Each row below holds a small network's activations on one input, seen along a few directions.
In each table, some parts of the input vary, and every possible input appears once, in random order.
Descriptions start from the smaller parts, as in this example, which fits no table here: one of 5 places around a ring, together with either a single point or one of 9 places along a line or (one of 2 separate values, together with one of 6 places along a line).
Shared parts are said once, and a part with two or three values counts as separate values.

Other details of the inputs vary at random and push rows far along two fixed directions, the same in every table; ignore that.

A family of inputs:
x1: [-11 -24 -12  -7  40  11  -6   7 -12   4   0]
x2: [-8  5 -7 -7  9  7  1 10 -8 -2 -8]
x3: [ -1 -10  -5 -13  38   6  -8   6 -26   4  11]
x4: [ 12 -16   8   1  41   5  -9  15 -19   4   1]
x5: [-22  -5  14  50 -31 -54 -12 -64  21 -18  16]
x6: [-12   0  -9 -10  10  14  -4   4   2   3  -3]
x7: [-34  -8   6  56  23 -44 -13 -59  -9 -22  25]
x8: [11 -8 10 -3  6  8 -4 14 -6 -1 -4]
x9: [ 7  3 12 -5  8 12 -6 10 -9  0 -2]
x10: [ 22   1  11  -8  19  12  17   4   7 -15   0]
x11: [ -1  -9 -16   0   3  13   6   8  -7   5  -3]
x12: [  8   5  -2  -5   7   6   3   5 -11  18  -3]
x13: [ -1   3   4 -13  12   3  -5   6   1  16  -5]
x14: [-14 -29  16  44  65 -49   1 -73  -7 -21  31]
x15: [  4   0  -1  -7   4   9   5   2 -13  15  -3]
x16: [ -1 -12   3 -12   6   3  -1   8   1  12  -6]
x17: [  5  -8  -5 -12   3   3  -3  12  -6   2   6]
x18: [ -3  23   4  -9 -42   1   8   7  16  -3 -12]
x19: [ 9 -8  4 -4  6  9 -4 14 -7 -7 -5]
x20: [ 0  7  6 -7 11  0  2 12 -6 11 -5]
x21: [ -3  18   2 -14 -42   4   1   1  23   2 -12]
x22: [  4 -10   5  -5  40  12 -10   8 -26  -5   1]
x23: [  0  22  -8   2 -71   0   3   6  37  -8   1]
x24: [ -5 -27  11  52  60 -46   9 -74 -18 -19  33]
x25: [  5  11 -13   0 -48   6   9   5  16   1 -13]
x26: [ 11   1   6 -12  19   4  26   4   7  -7  -3]
x27: [  9  13  -1   2 -44   8  -2  13  20 -14 -12]
x28: [ -2  21 -11  -1 -45  13   9   2  16   2  -8]
x29: [  6  -8   0 -11   4   2  -2  13  -6   8   7]
x30: [  8  10  -5  -4 -49   3  11   4  14   4 -11]
x31: [-20  -1  21  56 -31 -58  -5 -57  16 -17  16]
x32: [10 -4 -1 -8  7 -1 -4 15 -3 12  7]
x33: [ 15 -12   0 -15  49   5  15   1  -9  -5  15]
x34: [  5  12   5  -8 -41  -3   2   8  29  12 -12]
x35: [  5  13  -1   4 -43  13   0  14  24 -14  -8]
x36: [  2   1  -6  -8   4  10   5   2 -14   8  -4]
x37: [  3   4  -2  -3   9  15  -8  10  -8 -10  -5]
x38: [ -4  -1   5 -15   9   7  -3   3  -2  13  -4]
x39: [  2   3   2 -14   6   5  -4   8  -8   9   8]
x40: [11  7 11 -3 11  8 -8 12 -6  3 -3]
x41: [ -4  -9 -13 -10  38   9 -10   7 -24   1  10]
x42: [ -4   3   7 -10   8   4   4  10  -8   8  -5]
x43: [ -5 -11 -11 -10   7   6  -4   8   1   2  -9]
x44: [ -8  -9 -13  -8  39  13  -9   8 -21   1  14]
x45: [ -1   4  -2  -1  10  19  -7  11  -5 -10  -1]
x46: [-14  24  20  58 -54 -62 -16 -67  29 -15  30]
x47: [ 3 -3  4 -4  9 -3  3 16 -3 10 -7]
x48: [ -3  14  -6  -3 -44   1   7  12  21  -6 -15]
x49: [ -1   2 -15  -5   5  12   2   2 -13   5  -6]
x50: [-8 -7 -9 -2  8  8  4 15 -2 -2 -5]
x51: [-2 -7 -1 -8  6  1  5 13 -7  0 -8]
x52: [ -7  29  -3  -5 -67   1   0  -5  38  -4 -14]
x53: [  5 -23  -4  -4  34   5   4   5 -27  16   1]
x54: [  1  -6 -14  -9   4   5  -5  13  -5  -1   4]
x55: [ 14  14   0   0 -45  -1  10   7  18  14 -10]
Description of these inputs: one of 5 separate values, together with either a single point or (one of 2 separate values, together with one of 5 places along a line).
Changing only the choice among 5 separate values turns x29 into x53. The same change can be made to x23. Which row results?
> x11
Changing only the choice among 5 separate values turns x54 into x25. The same change can be made to x46. Which row results?
> x12
Which other rows does x8 become when the choice among 2 separate values takes its other values? List them by row number.
> x9
Start at x6 and move only the place on the line of 5, one step at a time. The first step leads to x52. Which rows follow, in order?
> x21, x38, x13

A family of inputs:
x56: [  4   6  -9  -8 -23  12  -7  19  -4  10  -1]
x57: [ 13  19  15  11 -49  -7  15 -10  19  -6   0]
x58: [  1 -24   7   8  82  -5   0 -19 -39   4  17]
x59: [ -6   4   0 -32  12  22  -8  26  -4  13  -4]
x60: [ 10   0  -5 -26   7  31  -6  37 -19  14  -3]
x61: [ -7  16  -9  14 -58 -10  -1  -3  11   2   0]
x62: [ -5 -11 -12  -6 -21   9  -1  19   2  11 -22]
x63: [-15  20   1   0 -49 -11  -9  -8  27   2   0]
x64: [-10 -24 -19   8  86  17  -7 -10 -37 -25  15]
x65: [ -2  10  -4  17 -45   5   0  -1  33 -40  -7]
x66: [-11 -42  -3  14  71 -11 -28  -2 -40   6  14]
x67: [ -7   3 -16 -26  19  36   6  24   5 -22  -9]
x68: [-21  19  -5   2 -50 -13  -2  -7  25   3  -3]
x69: [ 13  21   5   5 -42  -7  17 -20  31   0   0]
x70: [ 25  -8 -10 -30  14  21  27  30  -9  10  -7]
x71: [ -5  23  -5   7 -52  -7  -9 -10  20   4   2]
x72: [ -1  11  12  11 -53  -9 -14   1  24  -4  -2]
x73: [ 16  11  -2 -34  16  26  -3  29 -14  13 -11]
x74: [ 18  -3   8 -22  21  22   1  44  -5  10 -15]
x75: [  0 -15 -15 -23   9  21  -5  45 -13  16 -15]
x76: [ 19  -9   1 -14 -10   1  19  17  15   1 -11]
x77: [  5   7   4 -40  20  22  -3  31  -8  10 -12]
x78: [-14 -15  10  28  26 -46   9 -54   5 -12  21]
x79: [ 19  -1 -10 -30  16  16  24  17  -1  12  -6]
x80: [  6   7  -7 -31  12  32  -7  31 -13  17  -4]
x81: [-12  16 -13  10 -54  -5   3 -16  17   7 -11]
x82: [ -6  11 -18 -12 -19  10   0  14   0  14  -6]
x83: [ 18   8   4 -16  12  21   7  31 -12   9  -6]
x84: [  0  20  -9  17 -48  10   6  -7  23 -38   0]
x85: [ -8   3  16  43  25 -37 -10 -48  -7  -9  23]
x86: [  1 -16  11  43  19 -36   3 -52  -7 -11  24]
x87: [-10 -21  10  -1  92  -6  -8  -5 -34   5  13]
x88: [-22  13  -7   3 -51  -9   3 -14  25   5 -13]
x89: [ -5 -21  25  44  20 -40  -6 -42  -4 -16  17]
x90: [ 11  -4  -1 -39  25  25  19  23   5  14 -10]
x91: [-23 -20  -7  48   7 -34 -10 -49 -22  -4  13]
x92: [ 11  25  12   9 -51 -10  -4  -6  13  -7  -1]
x93: [  8   1   7 -38  23  25  16  28  -2  11 -10]
x94: [ -1 -25  17  43  22 -40  -3 -46   3 -13  17]
x95: [ -7 -15  22  42  18 -43 -25 -39 -10 -17  15]
What do these inputs look like to the network?
> one of 4 places along a line, together with either a single point or one of 9 places along a line
Changing only the place on the line of 4 turns x88 into x62. The same change can be made to x77. Which row results?
> x95
Start at x89 and move only the place on the line of 4, one step at a time. The first step leads to x57. Which rows follow, in order?
> x58, x93
Start at x87 and move only the place on the line of 4, one step at a time. The first step leads to x85. Which rows follow, in order?
> x83, x74

A family of inputs:
x96: [ 13  19  17  14 -48   4   8 -10  27 -35  -3]
x97: [-10   1  -5  -6 -13  14 -28  30  -3   7  -6]
x98: [ 15  19  32   4 -50 -20   8  -9  23   6  -4]
x99: [-36 -25  -2  21  16 -28 -10 -25  -3   8  -9]
x100: [ 26   4  16 -27   8  16 -11  47  13  -4  -9]
x101: [ 12   2 -19 -26  -6  22  23  24  -8  31  -8]
x102: [-22  20   9  19 -55 -10 -30   9  22  -8 -17]
x103: [ 17  26  28  15 -48  -8  -4  -1  24 -14   0]
x104: [-20  44   4 -20 -36  -9  15 -35  42   8   4]
x105: [ 11   9 -12 -20 -11  26 -15  41 -17  14  -1]
x106: [ 19 -11  11  10  62  12 -14   7 -35   7  10]
x107: [-20  52   3  -9 -37  11  -3 -26  35 -29   8]
x108: [ 22 -12   6 -39   9   9  19  30  23  13 -16]
x109: [-29  33  17  18  21 -24 -27 -48   3 -14  30]
x110: [18  7 24 -8  0  8 -5 32  8 -7  1]
x111: [ 18  -3   8 -14   3  15  -2  23  19 -30  -6]
x112: [  4 -20  17  17  24 -26  16 -36  -1   2   8]
x113: [-28 -29  -8  18  13 -26  -8 -29  -4  13   6]
x114: [  7 -27  11   1  65  13  -1  11 -22 -27  11]
x115: [ -6  11 -23  11 -58  -6  16 -13  22  -9   1]
x116: [ 12 -24 -11   5  66  13  20  -6 -23  -1   3]
x117: [-10   0  -6  47   1 -15 -10 -38 -17 -27  25]
x118: [  7   2 -24 -21 -11  38  -2  33 -15  -7  -4]
x119: [ 14  11  -4 -24  -9  17   6  33 -20  35  -5]
x120: [-16  10   7   5 -61 -20 -16  -3  20  17  -7]
x121: [ 19  34  10  18 -54  -9  -5  -5   9  -7  -1]
x122: [  2 -14  34  17  23 -36  -3 -18  -5   3  16]
x123: [ 22  12   7 -15 -10   0   8  11 -17  24  -9]
x124: [-19  -9 -24 -22  -1  26   8  37   7   0 -34]
x125: [ 27   8  -3 -15   2  44  10  26  -3 -10 -11]
x126: [-13  -6 -17  -7 -13  26 -15  22   0 -14  -9]
x127: [  9   2  -8 -30 -13  14  -2  33 -19  34  -5]
x128: [ -2   4   2  36  13 -16 -21 -16 -26  -1  24]
x129: [ 19 -10  -5 -32  12  17  23  34  25 -12 -16]
x130: [-25   4 -16 -25  77  14  11 -18 -13  -6  13]
x131: [  9 -22 -20   1  60   6  21  -6 -36  -5   1]
x132: [-13 -10  -4  29  10 -18 -36 -16 -18  -1  19]
x133: [-21 -22 -12  29  -1 -36  -7 -47  -1  10  15]
x134: [-17  -3 -14 -18  -5  36 -14  42  -2 -13 -29]
x135: [-23 -20 -23  37   2 -27  -3 -43   1 -14  15]
x136: [  9   4 -30 -18  -3  31  28  28  -6   6  -8]
x137: [ -6  13   0   5 -63 -19 -13  -7  16  20  -1]
x138: [ 19  25  24  11 -51 -14   6 -14  20  16  -4]
x139: [-20 -14 -13  40  -2 -17 -25 -38  -8 -27  20]
x140: [ 20  -3  -4 -26   7  28  34  26   9  -7 -17]
x141: [ 24   3 -11 -30  -2  17  28  18  -8  25 -18]
x142: [ 12 -16 -10   5  57  17  -1  -1 -45 -17   5]
x143: [-33 -16  12  22  13 -33 -28 -15 -15  12  -6]
x144: [ 13  -9  13 -20   1   1  26  14  18  10  -6]
x145: [ -6 -33 -21  -8  50  -1   4  -4 -37  26  10]
x146: [ 22   0   2 -12  -1  12  25   1   7  23 -10]
x147: [-34 -23 -16  37   3 -28  -6 -38   5 -17   9]
x148: [-20  10  10 -31  71   0 -11 -13 -26  22  16]
x149: [  3 -13  34  24  13 -52 -14 -31  10  -4  15]
x150: [  6   9   9   9 -42 -11  29  -6  44 -25  -3]
What do these inputs look like to the network?
> one of 5 places around a ring, together with either a single point or one of 10 places along a line
Changing only the place on the ring of 5 turns x150 into x114. The same change can be made to x116. Which row results?
> x125
Start at x105 and move only the place on the ring of 5, one step at a time. The first step leads to x127. Which rows follow, in order?
> x145, x115, x118
Start at x99 and move only the place on the line of 10, one step at a time. The first step leads to x113. Which rows follow, in order?
> x133, x145, x101, x141, x146, x112, x144, x108
List by row number the other rows that have the place on the ring of 5 in common with x100.
> x97, x102, x103, x105, x106, x109, x110, x121, x128, x132
List by row number the other rows that have the place on the ring of 5 in common with x120.
> x98, x119, x122, x123, x127, x137, x138, x143, x148, x149

A family of inputs:
x151: [ -5   0  -8  21 -16 -14  -2 -20   1  -5   9]
x152: [ 27  17   9 -22 -27  20  15  30  19  -3 -11]
x153: [  2  -2  -8 -16  14  26   4  15  -7   0 -11]
x154: [  5   2  -5 -16  14  23  -2  23  -8  -5  -2]
x155: [  5  11  -1 -20  -8  20   3  14   5   5 -14]
x156: [ 11   2   9  16  -8 -18  12 -24   8  -5  11]
x157: [  6  -4  11  13  -6 -20   8 -21  18  -9   9]
x158: [-14   6   0  17  -9 -15   3 -20   7 -12   4]
x159: [ 12  20  -4 -26 -34  19   7  25  11  19 -11]
x160: [ -5  10   2  12 -11 -15  -2 -26   4  -1  11]
x161: [ -2   4  -3 -23  17  14   6  19  -7   8  -8]
x162: [  3   2  13  16  -5 -22  14 -20  12  -9   4]
x163: [ -8  -3  -2  23 -14 -10  -5 -20   4 -11  -1]
x164: [  9  10  -4 -20 -37  22   3  28  10  11 -22]
x165: [ 19  -6   5 -17  18  18  15  15  -2   3 -11]
x166: [  0  10   0 -19 -10  10   6  22   4  14 -12]
x167: [  4   1 -14 -19  12  22   7  16 -10   6  -1]
x168: [-12   0  -2  13 -10 -13  -3 -21  13 -12   9]
x169: [ -4 -25   5   4  75  -2 -18   1 -40   5  14]
x170: [ -9  -7   2  16 -16 -20 -10 -16   7  -1   6]
x171: [  4  -2   0 -17  13  19  -2  18  -8  14 -12]
x172: [  1 -12 -15 -18  11  17  -1  23  -3   4  -6]
x173: [ -5   2   9  25 -20 -20 -14 -14   2  -8   8]
x174: [ -9   0   7  12 -11 -20  -9 -19  12   1   8]
x175: [-10 -29  -3  -5  78  -2 -11  -7 -31   4  14]
x176: [ -5  12  11  18 -12 -17 -10 -21   8 -13  11]
x177: [  4  12  -5 -22 -36  15   8  33  10  13 -20]
x178: [ -6   3   2  27 -18 -16 -11 -15   5 -17   8]
x179: [ -4 -33  -9   5  68  -3 -11  -4 -47  14  14]
x180: [-13   0  -4  21 -13 -18   0 -15   4  -9   2]
Changing only one part turns x173 into x164. The same change can be made to x154. Which row results?
> x153
What do these inputs look like to the network?
> one of 5 separate values, together with either a single point or one of 5 places around a ring
List by row number the other rows that have the choice among 5 separate values in common with x167.
> x151, x156, x159, x160, x179
Start at x172 and move only the place on the ring of 5, one step at a time. The first step leads to x170. Which rows follow, in order?
> x174, x175, x168
